A small network was shown many inputs. Here are its activations along a few directions, one row for each input.
Each table varies a few parts of the input and shows all the possible inputs, shuffled.
Descriptions start from the smaller parts, as in this example, which fits no table here: values(2) and (point or line(9) or (line(4) and ring(5))).
Shared parts are said once, and a part with two or three values counts as separate values.
(in the rows, 128 means zero)

Other details of the inputs shift rows strongly along three fixed directions, in all tables alike. That doesn't count.

A family of inputs:
R1: [110 148  85 103 115 102 146 127 109 100 174]
R2: [124 124 114 104 136  89 186  95 134 113 119]
R3: [158 118 122 112 133 129 187 103 138 136  96]
R4: [114 102 158 172 143 129 122 110 129 153 112]
R5: [129 133 114 102 134  98 192 101 135 126 108]
R6: [113 135 107 118 141 129 181  95 125 133 117]
R7: [194 170  88 137 108 137  63 134  90 112 175]
R8: [147 113 153  82 171 130 171 104 126 118 101]
R9: [234 130 132 148 109 183 112  92 116 135 127]
R10: [ 87 170  79  68 128  69 142 154 133 116 160]
R11: [100 108 161 160 109 145 126 136 141 160 114]
R12: [130 142  97  90 101  87 155 152 121 106 158]
R13: [129 134  99 120 168 125 191  94 113 141 112]
R14: [189 122 133 158 130 145 106 107 109 135 135]
R15: [ 68  94 149 178 143 133 110 126 134 153 111]
R16: [223 152 132 157 135 162 106  89 108 152 111]
R17: [115 166  80 103 132 105 151 153 101 130 159]
R18: [119  94 145 143 135 159 110 134 165 163  89]
R19: [ 97 145 136 149 104 111  90 180 116 154 153]
R20: [192 189 136 109 100 146  69 136  78  98 163]
R21: [ 91 144 164 136 123 118  78 176  93 125 149]
R22: [ 89 168 100  94 112  66 156 130 110 106 181]
R23: [105 114 146  87 152 110 192 117 115 103 104]
R24: [ 96 124 115 114 104 114  81 181 145 129 155]
R25: [136 123 136 107 162 161 175  91 102 110 106]
R26: [ 74 106 170 168 115 131 124 127 145 161 107]
R27: [120 108  94 103 138 108 185 104 132 103 123]
R28: [146 102 115 108 138 107 194  91 133 110 116]
R29: [100 159  99  72 126  53 142 141 133 109 171]
R30: [109  89 156 168 128 138 122 148 128 157 124]
R31: [212 179 155 165 163 175 116 135 149  88 139]
R32: [128  94 163 143 129 145 116 134 165 167  93]
R33: [113 102 170 159 158 173 106 128 106 138  95]
R34: [199 115 134 124 121 150 103 123 143 139 124]
R35: [ 76  83 162 163 115 125 130 126 141 139 128]
R36: [123  98 142 158 115 163 116 129 152 152  81]
R37: [ 81 151 116 135  91 126  96 169 124 138 154]
R38: [226 138 142 111 150 190  81  98 117 117  98]
R39: [112  84 145 166 119 172 124 124 140 147 111]
R40: [109  84 155 137 128 116 112 132 159 139 122]
R41: [124 106  97  88 156 107 175 106 143 114 131]
R42: [144 129 100 108 145 128 186  86 134 125  93]
R43: [ 99 145 142 125 102  96  73 165 149 145 141]
R44: [ 62 178 142 158 144 122  96 213 158  81 175]
R45: [100  89 138 168 133 152 117 147 128 153 120]
R46: [ 80  74 144 157 111 144 121 149 155 140 100]
R47: [131 119 100 109 147 116 184  81 134 112 104]
R48: [184 188  94 131  93 139  62 114 102 108 167]
R49: [ 65 135 126 127 106  94  60 169 150 128 152]
R50: [190 183 114 100 101 148  59 144  89  86 141]
Description of these inputs: values(2) and (point or (line(4) and (point or ring(5)))).
The inputs of R46 and R12 match in every part but the values(2) part. If R50 is changed in the same way as R46 into R12, which row does it become? -> R23
The inputs of R48 and R22 match in every part but the values(2) part. If R44 is changed in the same way as R48 into R22, which row does it become? -> R31
Change only the values(2) part in R35. List by row number the other rows that result. -> R1
Change only the line(4) part in R13. List by row number the other rows that result. -> R6, R10, R42

A family of inputs:
R51: [135 137 109 116 167 130 175  91 102 101 127]
R52: [152 136 119 107 151 122 178  97 152 103 127]
R53: [ 66  86 113 129 150 120 194 151 159 139 112]
R54: [ 41  90 121 152 134  97 194 142 138 155 129]
R55: [136  87 180 188 109 187  85 117 109 165  89]
R56: [ 48  78 137 110 132  74 189 124 134 160 125]
R57: [138 125  84  87 151 136 170  98 123 130 112]
R58: [168 128  82  81 143 142 161 116 115 130 127]
R59: [191 130 120 154 100 167  70 114  98 162 130]
R60: [ 29 196 136 119 134  76  96 225 119 156 167]
R61: [162 125 124 103 150 125 185 115 150 106 134]
R62: [190 148 148 167 112 155  74 100 142 121 129]
R63: [202 134 163 162 113 148  72 113 105 125 139]
R64: [171 137 124  91 124 109 175  93  91 121 132]
R65: [163 121 153 174 127 165  92 121  97 132 132]
R66: [ 18 189 154 106 130  42 103 224 136 153 168]
R67: [157 158  95 123 148 137 170  91 119 105 141]
R68: [159 153  72 120 141 125 172  94 122 120 129]
R69: [170 144  98 107 151 149 177 122 129 103 144]
R70: [155 143  79  97 141 131 155  85 105 132 124]
R71: [132 200  93 129  81  99  84 177  92 105 217]
R72: [138 139 105 120 154 146 174 107 139 106 128]
R73: [163 138 118  77 138 124 162  94 118 105 109]
R74: [142  82 179 183 142 198  78 140 138 136  95]
R75: [ 95 133 149 117 113  98  84 188 130 101 163]
R76: [100  94 141 123 151 160 163 106 128 131  79]
R77: [133 184  83  72  85  81  66 163 118 110 178]
R78: [143 173  88  68  84  83  73 181 116 114 185]
R79: [119  97 131 147 145 118 174  87 162 143  92]
R80: [ 73  99 165 167 116 157  90 130 122 146  92]
R81: [ 59  88 188 161 131 127  86 154 158 125 109]
R82: [ 73  87 136 142 132  83 197 124 151 152 123]
R83: [162 134  98  89 137 109 157  77 122 131 119]
R84: [132 205  61 109  82 100  65 186 118 101 189]
R85: [197 138 126 154 106 154  71 118 157 132 112]
R86: [150  79 193 157 114 179  76 132 146 147  77]
R87: [137 131 114 111 166 143 163 108 116  99 121]
R88: [191 134 136 133 108 188  70 139 107 126 113]
R89: [185 127 162 176 106 151  93 112 134 138 138]
R90: [ 53  92 185 157 106 122  87 138 140 144  96]
R91: [ 66  94 189 175 126 123  80 138 145 130 112]
R92: [ 80  84 127 116 146  97 197 141 172 135 112]
What do these inputs look like to the network? -> values(2) and (point or (line(4) and ring(5)))
The inputs of R82 and R54 match in every part but the values(2) part. If R81 is changed in the same way as R82 into R54, which row does it become? -> R87
The inputs of R67 and R62 match in every part but the values(2) part. If R68 is changed in the same way as R67 into R62, which row does it become? -> R79
Change only the line(4) part in R61. List by row number the other rows that result. -> R52, R62, R89
